J781: +4.41 -1.76 +7.09 -1.42 -2.35 +1.71 +3.00 +0.79 -1.03 -1.05 +1.99 +0.75 -2.71 -0.59 +2.32 +0.52 +2.03 -0.20 -0.16 -2.48 -3.12 +4.48 +7.00 -1.49 -0.51 +1.90 +2.01 -1.33 -4.52 +1.59 -5.66 +1.29 -0.71 -1.74 +2.18 +5.13 +0.95 +0.38 +1.07 -3.35 -8.52 -0.49 +1.54 +2.23 +1.52 -1.32 +0.75 +0.09
J488: -3.39 +1.23 -2.02 -1.01 -1.66 +0.98 +0.41 +1.45 -3.03 +0.56 +3.73 +1.28 -0.57 +7.77 -1.84 -1.45 +0.56 +2.13 +4.95 +1.39 -1.74 -5.51 +1.04 -1.36 +6.41 -3.91 +7.05 -8.86 +1.72 +0.94 +0.35 -2.66 -1.13 +2.19 +2.37 -1.67 -4.24 +2.16 +3.07 -0.32 +1.88 +2.96 -6.40 -1.15 +2.99 +4.37 -0.65 -0.98
J626: +4.57 -1.59 +6.99 -1.43 -2.11 +1.57 +3.12 +0.90 -0.85 -1.00 +2.10 +0.84 -3.31 -0.49 +2.43 +0.43 +2.21 -0.07 +0.03 -2.08 -2.72 +4.32 +6.76 -1.37 -0.95 +1.17 +1.81 -1.40 -4.03 +1.50 -5.44 +1.73 -0.50 -1.87 +1.74 +4.82 +0.83 +0.04 +1.30 -3.41 -8.41 -0.21 +1.85 +2.03 +1.36 -1.33 +0.48 +0.32
J30: +4.36 -1.33 +7.00 -1.28 -1.84 +1.45 +3.01 +0.85 -0.70 -0.93 +2.22 +0.94 -4.04 -0.70 +2.67 +0.59 +2.44 +0.15 +0.32 -1.36 -2.09 +4.17 +6.42 -1.43 -1.39 -0.16 +1.88 -1.08 -3.18 +1.06 -5.19 +2.53 -0.12 -1.96 +1.17 +4.40 +0.62 -0.41 +1.37 -3.78 -8.44 +0.06 +2.00 +1.53 +1.10 -1.46 +0.22 +0.71
J342: +4.37 -2.02 +7.05 -1.67 -2.66 +2.19 +3.07 +0.94 -1.36 -1.13 +1.88 +0.56 -4.20 -0.57 +1.89 +0.56 +1.45 -0.66 -0.65 -3.39 -4.24 +4.95 +7.77 -1.66 +0.41 +3.73 +2.37 -1.45 -5.51 +2.16 -6.40 +0.35 -1.15 -1.74 +2.99 +6.41 +1.23 +0.98 +1.03 -3.03 -8.86 -1.01 -3.92 +2.96 +2.13 -0.98 +1.39 -0.32
J645: +4.68 -1.31 +7.07 -1.23 -1.87 +1.25 +3.12 +0.92 -0.51 -0.98 +2.33 +1.02 -4.21 -0.78 +2.68 -4.21 +2.67 +0.18 +0.31 -1.11 -1.72 -4.21 +6.21 -1.36 -1.82 -0.58 +1.73 -1.18 -2.94 +1.12 -5.10 -0.78 +0.08 -1.87 +0.92 +4.11 +0.45 -0.61 +1.51 -3.91 -8.29 +0.30 +2.09 +1.31 +0.69 -1.62 -0.02 +0.89
J915: +1.31 -1.62 -1.36 -1.87 -8.29 -0.97 +2.68 +7.07 -3.91 +1.02 -1.87 +0.92 -1.31 +0.45 +1.12 +4.11 -0.02 +0.31 +0.89 +0.69 -1.18 +0.18 -0.78 +0.92 -5.10 +2.67 +1.73 +1.51 -4.21 -4.21 +0.30 +0.08 -0.78 +6.21 -1.11 -0.61 -0.58 +2.09 +3.12 -1.82 -4.21 +1.25 -2.94 -1.23 +4.68 -1.72 -0.51 -0.61
J77: +4.46 -1.85 +7.09 -1.59 -2.64 +1.98 +3.08 +0.89 -1.36 -1.15 +1.89 +0.60 -2.40 -0.64 +2.04 +0.64 +1.91 -0.40 -0.46 -2.84 -3.63 +4.77 +7.47 -1.48 -0.11 +2.81 +2.20 -1.36 -5.07 +1.73 -6.07 +0.78 -0.90 -1.72 +2.57 +5.80 +1.04 +0.74 +1.18 -3.18 -8.72 -0.94 +1.63 +2.53 +2.01 -1.08 +1.07 -0.10
perm: +2.96 +2.13 -0.98 +1.39 -0.32 +4.37 -2.02 +7.05 -1.67 -2.66 +2.19 +3.07 +0.94 -1.36 -1.13 +1.88 +0.56 -4.20 -0.57 +1.89 +0.56 +1.45 -0.66 -0.65 -3.39 -4.24 +4.95 +7.77 -1.66 +0.41 +3.73 +2.37 -1.45 -5.51 +2.16 -6.40 +0.35 -1.15 -1.74 +2.99 +6.41 +1.23 +0.98 +1.03 -3.03 -8.86 -1.01 -3.92
J342
all J645: -4.21
13 16 22
perm: -1.87 +0.30 -1.31 -1.36 -1.11 +1.51 +7.07 -0.51 +1.25 -3.91 -4.21 -1.23 -2.94 -0.58 +4.11 -1.87 +6.21 +3.12 +2.68 +4.68 -1.72 -0.78 +1.73 -0.61 -4.21 -4.21 +1.02 +0.31 -0.98 +0.92 +0.08 +0.92 +1.12 +2.67 -1.18 +1.31 -1.62 +2.09 -1.82 -0.78 +0.69 -5.10 +0.45 +2.33 +0.18 +0.89 -8.29 -0.02
J645
+4.41 -1.76 +7.09 -1.42 -2.35 +1.71 +3.00 +0.79 -1.03 -1.05 +1.99 +0.75 -2.71 -0.59 +2.32 +0.52 +2.03 -0.20 -0.16 -2.48 -3.12 +4.48 +7.00 -1.49 -0.51 +1.90 +2.01 -1.33 -4.52 +1.59 -5.66 +1.29 -0.71 -1.74 +2.18 +5.13 +0.95 +0.38 +1.07 -3.35 -8.52 -0.49 +1.54 +2.23 +1.52 -1.32 +0.75 +0.09
J781
perm: +0.09 +0.75 -1.32 +1.52 +2.23 +1.54 -0.49 -8.52 -3.35 +1.07 +0.38 +0.95 +5.13 +2.18 -1.74 -0.71 +1.29 -5.66 +1.59 -4.52 -1.33 +2.01 +1.90 -0.51 -1.49 +7.00 +4.48 -3.12 -2.48 -0.16 -0.20 +2.03 +0.52 +2.32 -0.59 -2.71 +0.75 +1.99 -1.05 -1.03 +0.79 +3.00 +1.71 -2.35 -1.42 +7.09 -1.76 +4.41
J781
all J915: +1.73
27
all J342: -2.02
2

J824: +0.54 +0.43 -1.89 +0.08 +0.39
J856: -8.40 +0.53 +0.53 -0.05 +0.53
J356: +3.30 +0.80 -0.88 +0.53 +1.31
J753: +3.51 +0.54 +0.49 +1.07 -0.80
J405: -2.96 +0.71 -2.71 -0.57 -0.80
J637: -6.34 +0.85 -1.17 +0.45 +0.32
J478: +3.00 +2.34 -0.35 -2.86 -1.87
J119: +7.70 -0.39 -0.64 -0.53 +0.57
J999: +6.84 -0.22 +1.02 +0.51 +0.98
J51: -1.17 +0.32 +0.46 -6.34 +0.85
all J856: +0.53
2 3 5
+0.54 +0.43 -1.89 +0.08 +0.39
J824
common J856 J356: 
+0.53
perm: -1.17 +0.45 -6.34 +0.32 +0.85
J637

J795: +8.07 -6.98 -8.48 +2.15 +4.81 +2.42
J728: +4.81 -8.48 +2.42 -6.97 +8.07 +2.15
J264: -0.47 -5.38 +0.88 -4.75 -6.97 +3.26
common J728 J264: 
-6.97
perm: +2.15 +8.07 -6.97 +2.42 -8.48 +4.81
J728
perm: +2.42 +4.81 +2.15 -8.48 -6.98 +8.07
J795
perm: +2.42 +8.07 -6.98 -8.48 +2.15 +4.81
J795

J982: -7.20 -5.31 -1.94 -5.79 -3.69 +0.64
J508: +2.29 +2.43 +2.49 +2.26 -5.79 -2.90
J677: +5.85 +3.96 +0.16 +4.04 +2.31 -2.96
J155: +0.43 -0.15 -1.62 -5.80 -0.76 -2.74
J229: -8.74 -6.50 -2.01 -6.75 -4.41 +1.48
J403: -0.34 -0.56 -1.72 -0.76 -1.00 -2.57
J102: -2.98 -1.70 -1.59 -4.05 +1.15 -3.00
J123: +1.37 -1.36 -0.33 +1.78 -1.39 -0.01
J413: +3.43 +2.10 -0.57 +2.22 +0.83 -2.91
J690: -1.71 -4.18 -1.71 -4.18 -1.71 -1.71
J262: +1.37 -0.01 -1.39 -1.36 +1.77 -0.33
perm: -3.00 +1.15 -4.05 -1.59 -1.70 -2.98
J102
perm: -0.01 -1.39 +1.78 -0.33 -1.36 +1.37
J123
perm: -1.36 +1.77 -0.33 +1.37 -0.01 -1.39
J262
common J982 J508: 
-5.79
-7.20 -5.31 -1.94 -5.79 -3.69 +0.64
J982
all J690: -1.71
1 3 5 6
all J403: -2.57
6

J939: +0.28 +7.51 -0.36 +0.02 +0.10 +0.07
J756: -0.23 -6.64 +0.19 +0.04 +0.56 -0.26
J643: +0.56 -0.26 +0.04 +0.56 -6.64 +0.19
J880: -6.63 +7.12 -0.62 +0.56 +0.44 +0.19
J725: +0.57 -6.64 +0.57 -6.64 -6.64 +0.57
perm: +0.57 -6.64 -6.64 +0.57 -6.64 +0.57
J725
common J725 J643: 
-6.64
perm: -6.64 -0.26 +0.04 +0.19 +0.56 +0.56
J643
all J643: +0.56
1 4
all J880: -0.62
3
common J756 J725: 
-6.64
all J725: +0.57
1 3 6

J94: +3.02 +0.90 +1.73 -5.26 -0.89
J886: -3.34 +3.68 +2.41 +1.72 +2.57
J634: -2.75 -3.34 -3.06 -3.16 -3.20
J337: -3.79 +0.69 -0.43 -5.99 -0.22
J918: +1.73 +1.99 +1.83 +1.88 +2.08
J647: +2.84 +2.84 +3.68 +2.85 +2.84
J601: -2.22 +4.40 +2.42 +1.60 +2.22
all J886: +2.57
5
perm: +2.84 +2.85 +2.84 +2.84 +3.68
J647
common J94 J918: 
+1.73
all J647: +2.84
1 2 5
common J634 J886: 
-3.34

J311: +4.80 +6.11 +2.34 +0.81
J360: -2.00 +8.27 -1.42 -5.89
J721: +7.09 -2.15 +4.80 +6.21
J887: +8.28 +8.28 -5.89 +8.28
J785: -2.00 -5.89 +8.26 -1.42
common J721 J311: 
+4.80
all J785: -1.42
4
all J311: +0.81
4
perm: +8.28 +8.28 +8.28 -5.89
J887
perm: -5.89 -1.42 +8.27 -2.00
J360
all J887: +8.28
1 2 4

J497: -3.62 -2.08 -2.93 -4.90 +5.56
J641: +3.39 +0.85 +2.85 +0.93 -3.97
J777: +2.25 -1.46 -2.79 -5.57 +6.14
J430: -3.15 -1.46 -2.79 -5.57 +6.14
J875: -4.13 +7.52 -1.72 -2.61 +3.24
J562: +2.25 +2.25 -5.57 -2.79 +2.26
J793: -2.79 -5.57 -1.46 +6.15 +2.25
perm: +6.14 -5.57 -2.79 -1.46 +2.25
J777
all J641: +2.85
3
perm: -2.79 -1.46 +6.15 -5.57 +2.25
J793
perm: +2.26 -2.79 -5.57 +2.25 +2.25
J562
all J562: +2.25
1 2

J844: -2.34 -1.94 +0.86 +1.37 -3.99 +0.74 +0.46 +0.46 +0.52 -4.56 -4.80
J299: -0.68 -3.19 -1.17 -0.04 -4.08 +1.09 -0.18 -0.51 +0.90 -3.32 -4.64
J459: -6.35 +3.43 +8.78 +2.23 -0.42 +0.25 +2.12 +1.29 -0.49 -3.41 -2.48
J111: +0.42 -2.51 -2.34 -1.73 -1.82 +0.43 -0.36 -3.19 +0.13 -0.88 -1.98
J285: -3.49 +0.92 +5.64 +2.35 -1.12 +0.20 +1.37 +0.93 -0.69 -4.51 -3.67
J127: -2.33 +1.29 -0.42 -2.48 +8.78 +0.26 -3.20 -3.41 -0.49 +2.23 -6.35
perm: -6.35 -3.41 -2.48 -0.49 -0.42 +0.25 +1.29 +2.12 +2.23 +3.43 +8.78
J459
all J844: -3.99
5
all J844: +0.46
7 8
common J285 J844: 
+1.37
common J111 J844: 
-2.34
common J299 J111: 
-3.19
perm: -6.35 +2.23 -0.49 -3.41 -3.20 +0.26 +8.78 -2.48 -0.42 +1.29 -2.33
J127

J692: -2.50 -5.64 -4.28 -1.15 -1.08 -2.36 -1.69 -3.26 -5.93 +0.00 +2.24 -1.26 +0.04 +2.29 +2.18 -0.84 -0.04 -2.71 +1.33 +1.84 +2.63 -1.82 +3.73 -2.42 +0.85 +6.32 +0.54 -0.62 +0.49 +3.39 +3.58 +3.40 -0.63 +1.98 -5.54
J110: +2.84 -2.84 +1.06 +0.14 -1.93 -0.39 -2.51 +3.32 +1.57 +0.57 +2.12 +1.73 +1.11 +4.66 -2.17 +0.14 +2.85 -0.66 +1.72 +1.80 +0.71 -1.73 -1.08 -0.80 +3.28 -2.56 +2.54 +3.11 +3.25 +2.51 +3.54 -0.56 -1.79 +2.33 +4.44
J888: +1.40 +0.16 -3.42 +1.59 -3.99 +1.62 -1.11 +0.90 -3.66 +2.07 +2.24 -0.31 -2.21 +1.13 -1.33 +1.00 -8.55 -2.20 +0.29 +2.83 -1.18 -0.73 +5.48 +1.14 -4.38 +1.34 +0.99 +2.13 +1.72 -0.80 +4.16 +4.06 -0.25 -2.73 -0.24
J517: +1.40 +4.06 +0.99 -3.66 -3.42 +1.34 +0.90 -1.33 -4.38 +1.00 -0.73 +0.16 -0.80 +1.62 -1.18 +2.83 +1.72 -0.24 -2.21 +4.16 -1.11 +0.29 +1.59 -3.99 +1.14 -2.73 +5.47 +1.13 -0.25 +2.24 -8.55 +2.13 +2.07 -0.31 -2.20
J366: +2.58 -5.53 -2.46 -5.28 -0.44 -0.54 +1.85 -0.22 -3.67 +1.68 +0.64 -2.48 -0.43 +1.91 -2.53 -4.22 +3.17 +1.26 -1.41 +3.25 +0.94 +3.10 +2.38 -0.81 +1.64 +1.52 +5.39 -3.93 +0.49 +6.74 +1.22 -2.21 -0.41 +0.63 -0.03
J461: +3.88 +3.88 -0.63 -3.09 +0.90 -1.75 +1.01 +1.07 -0.63 +0.59 -3.12 +3.88 -0.86 +1.67 -1.75 -0.74 +0.88 -0.33 +0.70 -1.20 +2.63 -1.75 -1.75 +3.88 +3.07 +0.66 +6.22 -1.23 +0.54 +2.68 -0.61 +3.88 +1.67 +2.51 +1.51
J495: +0.53 -1.76 -0.73 +4.25 +0.10 -1.09 -2.62 +1.17 +4.64 -0.97 +2.40 +4.35 -1.62 +3.13 -2.71 +0.57 -2.12 -0.79 -0.70 +0.77 +0.88 -1.25 -1.74 -0.31 +2.99 -1.34 +2.91 +1.01 +3.15 +0.15 -1.32 +2.53 -1.42 +0.48 +3.99
J380: -1.27 -2.01 -1.09 -0.72 -5.56 -4.47 +3.15 -0.75 +6.93 +4.95 -1.55 -1.65 +2.08 -6.38 -0.71 -6.07 -3.21 -3.05 -0.66 -0.40 +1.63 +3.23 +0.31 -1.77 +1.77 +1.94 +0.00 -4.03 +1.96 +0.37 +3.17 +3.72 +2.20 +7.79 -2.74
J260: -0.20 -5.11 -1.74 -2.04 -0.29 +0.79 +0.65 -0.41 -3.35 +1.74 +1.28 -1.49 +0.57 +2.64 -0.30 -1.46 +1.13 -2.17 +0.49 +1.46 +2.51 -0.25 +1.64 +2.84 +0.92 +3.84 +3.13 -0.49 +1.65 +4.03 +1.59 +0.41 +0.31 +2.24 -2.30
+2.58 -5.53 -2.46 -5.28 -0.44 -0.54 +1.85 -0.22 -3.67 +1.68 +0.64 -2.48 -0.43 +1.91 -2.53 -4.22 +3.17 +1.26 -1.41 +3.25 +0.94 +3.10 +2.38 -0.81 +1.64 +1.52 +5.39 -3.93 +0.49 +6.74 +1.22 -2.21 -0.41 +0.63 -0.03
J366
common J888 J461: 
+0.90
all J517: +0.99
3
perm: -0.25 -2.73 -0.24 +1.40 +0.16 -3.42 +1.59 -3.99 +1.62 -1.11 +0.90 -3.66 +2.07 +2.24 -0.31 -2.21 +1.13 -1.33 +1.00 -8.55 -2.20 +0.29 +2.83 -1.18 -0.73 +5.48 +1.14 -4.38 +1.34 +0.99 +2.13 +1.72 -0.80 +4.16 +4.06
J888
all J461: -1.75
6 15 22 23

J800: +0.37 +0.28 -9.45 +0.06 +0.85 -0.52 -0.47 -1.03 +2.36 -0.43 +0.86 +1.01 +1.47 -0.15 -2.01 -0.58 +0.42 -0.04 +0.54 -0.72 +0.05 +0.38 +1.13 +0.03 -0.08 +0.07 +1.62 +0.31 -1.69 -1.05 -0.72 -0.92 +0.52 -0.33 -0.54 -1.17 +0.00 -1.05 -0.73 -0.42 +2.77 -0.73 +0.50 +0.26 -0.47 +0.46 -0.20 -0.84 +0.12 +0.73 +0.11 +1.45 +0.34 -0.66 -0.66
J789: +1.62 -0.72 -1.69 -0.08 +1.01 -0.72 -0.73 +0.73 +0.46 +0.34 +0.52 +1.13 +0.85 -0.15 -0.58 +0.12 -1.03 +0.25 +0.11 -1.05 -0.47 -9.45 +0.06 +0.28 +0.03 +2.77 +0.07 -1.17 -1.05 -0.33 -0.52 +0.05 -0.54 +0.86 -0.73 +1.47 -0.42 +0.42 -0.66 +0.31 +0.50 -2.01 -0.92 +0.38 +0.00 -0.84 -0.04 -0.43 +1.45 -0.20 +0.54 -0.47 +0.37 -0.66 +2.36
J152: -9.45 -1.05 +2.77 +1.01 +0.12 -0.52 +0.11 +0.31 -0.66 +0.85 +0.42 +0.46 -0.92 +1.13 -0.04 +0.07 -0.15 +0.28 +0.26 +0.52 +0.06 -0.72 -0.73 +0.50 -0.66 +0.38 +0.37 +0.73 -0.43 +0.34 -0.73 -0.84 -0.33 -1.69 +0.03 -0.08 -0.47 +0.05 -2.01 -1.03 +1.45 -0.65 -0.20 -0.42 -0.47 +0.86 +0.00 -1.05 +0.54 -0.54 -1.17 -0.72 +1.61 +2.36 +1.47
J272: +0.05 -1.03 -0.92 -0.15 +0.00 -0.58 +0.38 -0.04 -1.69 -1.17 -1.05 +0.55 +2.77 +0.12 -0.73 -0.52 +0.06 +0.86 +0.11 -0.66 +0.26 +1.45 -0.73 -0.42 -0.08 +0.52 -0.72 -0.20 -2.01 -0.47 +0.28 +2.36 +0.34 +0.31 -0.84 +0.73 +1.62 +0.50 +0.85 +1.47 -0.43 +0.03 +0.37 -0.66 -0.54 +1.01 +1.13 +0.46 -0.33 +0.07 -0.72 -1.05 +0.42 -9.45 -0.47
+0.37 +0.28 -9.45 +0.06 +0.85 -0.52 -0.47 -1.03 +2.36 -0.43 +0.86 +1.01 +1.47 -0.15 -2.01 -0.58 +0.42 -0.04 +0.54 -0.72 +0.05 +0.38 +1.13 +0.03 -0.08 +0.07 +1.62 +0.31 -1.69 -1.05 -0.72 -0.92 +0.52 -0.33 -0.54 -1.17 +0.00 -1.05 -0.73 -0.42 +2.77 -0.73 +0.50 +0.26 -0.47 +0.46 -0.20 -0.84 +0.12 +0.73 +0.11 +1.45 +0.34 -0.66 -0.66
J800
all J789: +1.01
5
perm: -0.47 -9.45 +0.42 -1.05 -0.72 +0.07 -0.33 +0.46 +1.13 +1.01 -0.54 -0.66 +0.37 +0.03 -0.43 +1.47 +0.85 +0.50 +1.62 +0.73 -0.84 +0.31 +0.34 +2.36 +0.28 -0.47 -2.01 -0.20 -0.72 +0.52 -0.08 -0.42 -0.73 +1.45 +0.26 -0.66 +0.11 +0.86 +0.06 -0.52 -0.73 +0.12 +2.77 +0.55 -1.05 -1.17 -1.69 -0.04 +0.38 -0.58 +0.00 -0.15 -0.92 -1.03 +0.05
J272
perm: +0.06 -0.33 +0.50 -0.54 -0.20 +0.85 -0.47 -0.92 -0.04 +0.46 +0.38 +0.86 -1.69 +2.77 +1.45 -0.73 +0.28 -0.72 +0.26 +0.52 -0.15 +0.42 +0.34 +0.37 -1.05 -1.17 -0.66 -1.05 +1.13 -2.01 +1.01 +2.36 +1.47 +0.11 -0.52 +0.54 +1.62 -0.72 +0.73 +0.00 -9.45 -0.58 -0.66 -0.47 -1.03 -0.73 -0.42 -0.84 -0.43 -0.08 +0.12 +0.03 +0.31 +0.05 +0.07
J800
perm: +0.05 +0.86 +2.36 -0.43 -0.15 -0.84 -0.92 +1.47 -0.08 +0.85 -0.33 +0.28 -0.42 -0.73 -1.05 -0.47 -1.03 -9.45 +2.77 +0.26 +0.07 +0.37 +0.50 -2.01 -1.69 -0.47 +0.38 +0.12 +1.13 +1.01 -0.73 +0.00 +0.46 +1.62 -0.72 +0.31 +0.34 +1.45 -1.05 -0.20 +0.73 +0.11 +0.03 -0.72 -1.17 +0.42 -0.54 -0.66 -0.04 +0.06 -0.66 +0.54 -0.58 +0.52 -0.52
J800

J472: +1.40 +3.72 -2.68 +0.70 -1.48 +1.16 -5.09 +2.37 -2.45 +0.86 -0.56 +2.89 +0.45
J50: +1.16 +3.94 -2.56 +0.93 +1.98 +1.98 -4.11 +1.27 -1.97 -0.04 -1.69 +2.75 +0.61
J416: +3.51 +2.34 +0.78 -4.91 +3.55 -1.62 -1.94 +2.26 -1.21 -1.21 +1.16 -7.82 +4.93
J663: +1.02 +3.84 -2.68 +0.88 -1.76 +2.22 -4.23 +1.73 -2.67 -0.42 -1.70 +3.00 +0.18
J763: +1.36 +3.71 -2.43 +0.50 -2.14 +2.34 -4.29 +1.72 -2.52 -0.33 -1.72 +2.81 +0.71
J172: +0.99 -3.71 +1.92 -0.39 +3.22 -5.70 -1.64 -1.62 +4.09 +4.21 +0.58 -2.35 -0.78
J496: +1.19 -4.10 +1.86 +0.38 +3.17 -5.67 -1.66 -1.16 +4.63 +4.38 +1.06 -2.26 -0.92
J498: -2.45 -2.68 +1.16 -0.55 +3.72 +2.37 +1.40 +2.89 -5.09 +0.86 +0.70 -1.48 +0.45
perm: -5.09 -2.68 -2.45 -1.48 -0.55 +0.45 +0.70 +0.86 +1.16 +1.40 +2.37 +2.89 +3.72
J498
common J663 J498: 
-2.68
all J50: +1.98
5 6
perm: -2.45 +0.86 -0.56 +2.89 +0.45 +1.40 +3.72 -2.68 +0.70 -1.48 +1.16 -5.09 +2.37
J472

J559: -7.18 -7.18 -0.18 -7.18 +5.36 +5.36 -8.62
J573: -3.61 -5.60 +0.60 -3.15 -3.33 -2.44 +0.37
J118: -2.80 -0.19 -3.58 +6.98 -0.19 +6.98 -4.59
J45: -2.80 -8.71 -3.58 -1.34 -0.19 +6.98 -7.19
J913: -0.18 -7.18 +5.36 +5.36 -7.17 -7.18 -8.62
all J559: -7.18
1 2 4
all J118: -0.19
2 5
perm: -8.62 -7.18 -7.18 -0.18 -7.18 +5.36 +5.36
J559

